Each row below holds a small network's activations on one record, seen along a few directions.
Here are examples, each followed by its value of one field, J.
The word none means that the record has no J.
Other fields move the rows too, some of them a lot.
Strong random noise was added to every row along 20 fixed directions; ignore it. To show where, here is one row again and again, with new noise each time:
[-218  299  419 -426 -288  -83  146  401   -8  -11   98 -309 -414   80
  -18 -194 -649  401  224   36 -401 -170  185   14   -2  295   74  312
   20  -60 -412   54]
[ 337 -184  -52   73 -341  105 -217  -84   20 -203  222   77  -83   62
 -171  257  250   36  600 -328   30 -320  -66  -24 -146 -287 -229   46
 -583   23  -72 -242]
[-172 -206 -457 -133  368 -424   72 -479 -243  416 -206  -12  286 -190
 -242 -418 -420  -43   38 -209  283 -254 -480 -120  228  -15 -114 -171
  177 -189  149   41]
[ -61 -509 -109   25  344  389  142   -6  172  154 -162  132  -15  -70
  -76   12   39 -238 -229  540 -125 -131  135    2 -339  -71  155 -280
   90  134  188  245]
[ 335 -141   -5 -339  -77   67  141  225   84 -264  263 -519 -201   62
  105 -148   98  197   63   12  -86 -293  337  -83  -64   86  199  167
 -199   26 -153  368]
[ 192 -376 -207  192  409 -164 -452 -200  -45 -195   65   35  -40  -98
  156 -302  310 -129 -123 -136  440  184  -39   88  248  -38   67  196
  -42   53  -50  244]
[ 112  -71   96  109  322 -175 -324 -123  162   23 -249  -11  116  134
  287 -185  173   96 -130  -24  455 -171  -43   99  413  109  465   84
   91 -201   34  383]
[ 339    3  237  218   24 -245 -107 -282  -66  529 -337 -213   75 -172
 -220  -18   25  -73  -58  -18 -101 -134   21  124  -88  -87 -271  -17
   87  661  289  139]
[  65  324   72 -106 -208  225  299  215  248   73 -268  112   15  130
 -154  126  110  111  381 -124 -330 -278 -113 -223 -222  282  177 -112
  -76  -13 -108  -97]
[   4 -181  252   30  399 -300   71  -23  359  209 -312  436  675 -113
   -8 -268  124  306    3  188 -213 -372   21  297 -491 -252 -304 -173
  193   97  -12  -80]
[ -72  191 -205   56 -193   88 -112  130  189  224  121  171 -191  135
 -276  -50 -492  -28 -307 -269 -115  344   72 -337  234  198    3  108
 -259  318  180  139]
[  64    2 -255  193  246  206   -8  109  262 -156 -135 -250   22 -219
  432  -62  430 -318   86  153 -129  -92  -57 -162  -19   85   69   61
 -325  312  230  628]
[-144  512 -618  120   92   55  -33  238  355 -187  -74  -98  124 -301
   95  254  222  346  112 -291  -80  -51  167 -169 -284 -619   23 -142
 -470  -66  185  356]
[ 190 -193  324   37 -114 -220 -180 -101 -416  203 -188 -298 -441   39
  109 -109 -209 -201  483  -19   19 -370 -321  107  108   51 -270  -10
 -234    4 -108    1]
[  41 -238  149 -246 -376 -125  159 -172    2  659  -69   97 -199  153
 -124   61 -388 -192 -260  328  -93 -185  177   32  202  131   84 -207
  -23   26  381  465]
[  93  158  316   88  137  -62   29   -7 -187 -319   65   27  101  382
  236  -47 -194  115  138  -67   94 -190  -61  117 -170   -3   77 -201
  255 -176  -74 -505]
[ 221    6 -233  -40  287 -263  186 -148 -315  143  320  -65   18   79
   16  202  207    7 -375 -288  150  169   25  152  321  -87    1 -448
  -89   -3  -45 -142]
[-562  342 -214   66  -57  335  372 -208   41 -105   49  346  388  -68
  -87  -14  -50   60   38  351 -384  170 -329  -71  -15  392   90   53
  351 -181   70 -112]
[ 252  -41  -87   44   86  481  128   30   66  -29  -91 -249 -104  114
 -455 -129 -377  -52  -82 -196  -77  -12 -289 -581  134  189  -45  312
  -57   50  130 -299]
[  51  -28  115   57  199   16  112   88  214  -44  151   12 -280  -37
  296  121  172   20 -204  143 -187    6 -112  -18  322 -217 -134  261
 -291 -444  110    2]
[-526 -155 -398   23  247  108 -214   74    6   43  -97  179  390  212
   21 -366  -61  171   43  152  160 -379  142  112 -443  267  290 -437
   63   73 -254  232]
[  83  -61 -229  232  552  194  224 -122  -15 -143  -33 -223  347  -78
  143 -339  608 -134 -300  190 -149  -64 -114 -102 -273  185 -225  127
  276  101   93 -140]

[-291 -177  181   39  278   -6 -153  -19  -50  249 -149  288  -30  317
  131   61  168 -199  -96  100  244 -286  180  244 -185  107  154 -208
  216 -174 -163 -402]	j6
[ -81 -404   96 -287  132   30  -17  201  123  196 -169  151  510  -78
 -156 -222 -294  128 -298   95   46 -164  -70  -52  258 -169 -461  145
 -264 -361  -63  110]	j2
[ -34  -13 -314  157  496   64   46  249  -11  -96  116  163 -561   61
  -42  -70 -217 -118 -377 -206    4  431  -12 -309 -165 -170   72 -243
   58  -75  -29 -360]	j2
[-267 -214 -496   21 -121  386  -34 -105  184  224    4  135 -169  118
 -288   12  223   79 -152  287  -15 -178  140 -110 -210   62  347  -97
  -85 -205  110  271]	j5
[ -80  287 -169 -143 -112  -42   42  433  105  127 -103  182  341  557
   58 -171 -308 -136 -149 -508  132 -251  238 -355 -298  199 -149 -436
 -136   96   43 -310]	j3
[ 186   29 -105 -253 -580  -29   87 -120 -303  -48  169 -137  -76  257
  -40  -13  -36 -232   68 -133  210  -33  226 -161   14  180   -8    7
   59 -119  177   16]	j4
[ 238  -76  126 -109 -161 -204  -11  -72   52 -266  291  154  -37 -193
  -53  151  -23 -272  471 -321  -77  111  164   80 -271  -81 -117   32
   25  660  -20 -220]	j8
[ -40  243  269 -190 -121  -50  114  353  -32  129 -203  -57 -224 -293
 -115  -82 -260 -236  258 -250 -349  205 -111 -178  -63  111 -534  268
 -100  333 -226 -186]	j1
[ 316 -154   44  229   23  208  -22 -294 -189  187  -48 -491  295  134
 -127  169  368  212 -426  351  180 -353  261  165  -98 -239   60 -197
  178   85  270   89]	j3
[-137  354  163  609  -36   50 -332  103  -91 -177   99  -75  -31  265
  696  -23  142 -161 -349  289  -98  160  -29  101   93  -83 -446  153
 -309  -73  356   92]	j9
[ -48  441  172  251 -176  166   89    9  -14 -151 -239  112  -41  209
  423  155    3 -343  -57  232   -4  205 -102  -94   61  201  234 -121
  275 -153  387   84]	none
[ 515  -60  -65 -124  313  -11  436 -107  299 -431  109   70  149   36
  -47  113 -108   78  -59  -28   37  -40  305 -100 -645 -520  449 -401
  530  165  433 -276]	j5
[ 321  -78 -180 -496  -42 -407  243   16 -497 -305   70 -165  149 -221
   23 -188  -40  213   66 -122  213  261  176  243  -51 -189  -20 -364
  180 -185 -256  398]	j9
[ -93 -312 -208 -199  364  199  353 -147  511  103  190  251  379 -225
 -159  312 -300  -88 -186   20  -37  -49 -214 -228  464 -265  171    2
 -265  -36  274    9]	j1
[-107 -209   19  -28  661   11   63  -98   47 -251   70  -92 -170  -32
  -33 -339  104   64  239  -59  -22 -177 -257  -27  -76  329  382  285
  417  -33 -421 -488]	j2
[ 435  267  -52 -126 -304   -9  104  122 -177 -106 -244 -573  176  193
  145 -465  706  230 -219   60  -17 -167  317  -51 -225  348  -73  318
  201 -149  -58  459]	j5
[-111 -109  360 -372 -372 -138 -189 -285   98  -52  409   59   33  112
  175  450 -173 -276  267 -221  328 -361  316  163  380 -304  -42  419
 -103 -187  205 -393]	j3
[ 483  240  242  234   98 -488  -50 -109 -177  113  -80 -222  -29 -257
 -142 -223  209   89  239 -462 -313  110 -247  117 -112  -91 -657  305
  -74  603 -133 -363]	j7
[ 136 -385  -23 -328  322 -705   43  158  -96  616   16  -30 -537   49
  -15 -494   75   60 -543  -15  -70  -71  426  238 -233  -86 -225  -94
   90  -68 -222  136]	j7
[-303   62  -76   32 -177 -128 -409   65  175  196  155  -43  -70  112
  147  -94  424    4  -61  -76  137 -301  551  175 -273  104   53  206
  -70  177  -95  113]	none
[ 254   22  569  534  279 -410 -451  -36  319 -209  183  568  -98  238
  199  -25   40   84  243 -416   65   70 -110  206 -148 -157  -20   80
   -8  423 -128 -774]	j4
[ 466  253  109  163  389  126  300  212  233  -59 -350   -6   33  106
   -5  223  -45   52 -217 -194  -11   90  -69 -257 -105 -305  174 -387
   49    4  280 -197]	j6
[  53   -2  141 -247  191  157  276 -198  -67  -21  -95 -565 -100 -217
 -286  205 -255  217  524  -26  -19 -375 -371  -27  395  296  677   59
  191  125 -290   34]	j8
[  83   32   61   56  228  259  192    2   12 -285 -359  135  387  -25
    7  133  -24   52  287   82  120 -132 -398  -74  -35  -40  235 -357
  203 -260    0 -118]	j8
[  14  375  -17  144  171 -288  280   19  198  117    2  325 -176  232
  157 -196   92  328 -284   62 -290  254 -304  -21  221  361  360 -180
  180 -282  -21   49]	j7
[ -14  -42    8  242 -370   90 -120  111 -419  -13  316 -179 -786  567
  352  225   73 -125  295  170  -56 -367   20   84 -246   60  110 -536
 -472 -213 -128 -124]	j4
[  19  207  219   67 -355  -73  106  -97 -159 -145  116  159  213 -286
  -14   53   23  225   57  187 -383  428 -411  146  419  -46 -595  367
 -167 -311  -69   33]	none
[-284 -210  230 -442  108  300  354   85   61   84   93   13 -158  -70
  -80  214  126 -140  -90  280 -142 -117  225   81   39  142   90  216
  214 -308 -248 -287]	j6
[-277  293 -361 -253 -261  -38  -41   93  199  -86 -207 -225  355 -239
  -27 -224   -1  455  207   -3   96 -241   30 -130   53  -14  164  248
 -104 -348  -38  638]	j1
[-127  440 -304  361  273  206 -318   57 -102 -160  102 -777  100  154
  221  205 -110  183 -313 -193  306 -133  292  -58   44 -263  247  -69
 -200  344  225  174]	j9

Which value of J does each new row have?
[  66 -274 -301  192  224  180  195  335  148 -129  368  110 -337  402
  149 -111  112  286 -481  399 -342  -25  163  -72 -404 -216  -13 -443
 -386 -382   22   31]	j4
[ 411  -11  260  226  353  258   63   16  136 -268 -232 -420  397   81
   90  -59   20  284    0  207    6 -233 -250  -50  115   40  268   -8
   29  151   64  144]	j1
[-169  209   -1  -34  412 -686  410    8   45  402 -279  146 -180 -325
  335 -242  -45  -92   37   94 -361  136 -417  107  129  164   11 -347
  177   24   26  295]	j4
[-148  258 -197 -129  -52  205  -79  287  -16  -68 -153 -218 -231  118
 -180 -109  116  390  260 -252   26 -172 -157 -189   98  314  280  191
 -184 -383 -522  -40]	j7
[ 186 -170 -212  543  374   39 -258  -11   36 -268 -138  230 -133  264
  215 -462  299 -199   26   -9   68   80 -292 -200 -447  197  -19 -136
   37  122   66 -127]	j9
[ -93 -216  510 -172  139   93 -230  130 -192  224 -398  151  590   58
 -386 -113  114  375   81    2  130 -194   20  429  114  310 -117   -3
  197   59 -777 -292]	j3
[ 260  417  -64  237  127  -67   11   67 -261 -189  143 -539 -229  280
  265   87  100 -113 -193 -329   84   31  213 -126 -181  -50   66 -186
  116  317  175 -319]	j3
[-316   87 -111  189  -57  266   17   18 -456  241 -229  -81 -106   12
 -196  185  -26  338 -100  453 -153   83 -169  244   42  122  186 -498
  -16 -193 -271  261]	j2
[ 439 -306   79   43 -136  408   20   91  153 -479  357   92 -194  214
  -62  168 -437 -222   65   37 -119  170  124 -220 -229 -313  -12   -1
 -247  302  336 -164]	j5
[ -36 -277 -234 -195   25 -100   49  -40  -12  444  138   42 -232   55
 -144  -69  292  -76 -539   19  130   14  205  -56  172   45  -42   57
  -54 -314   -3   55]	j1
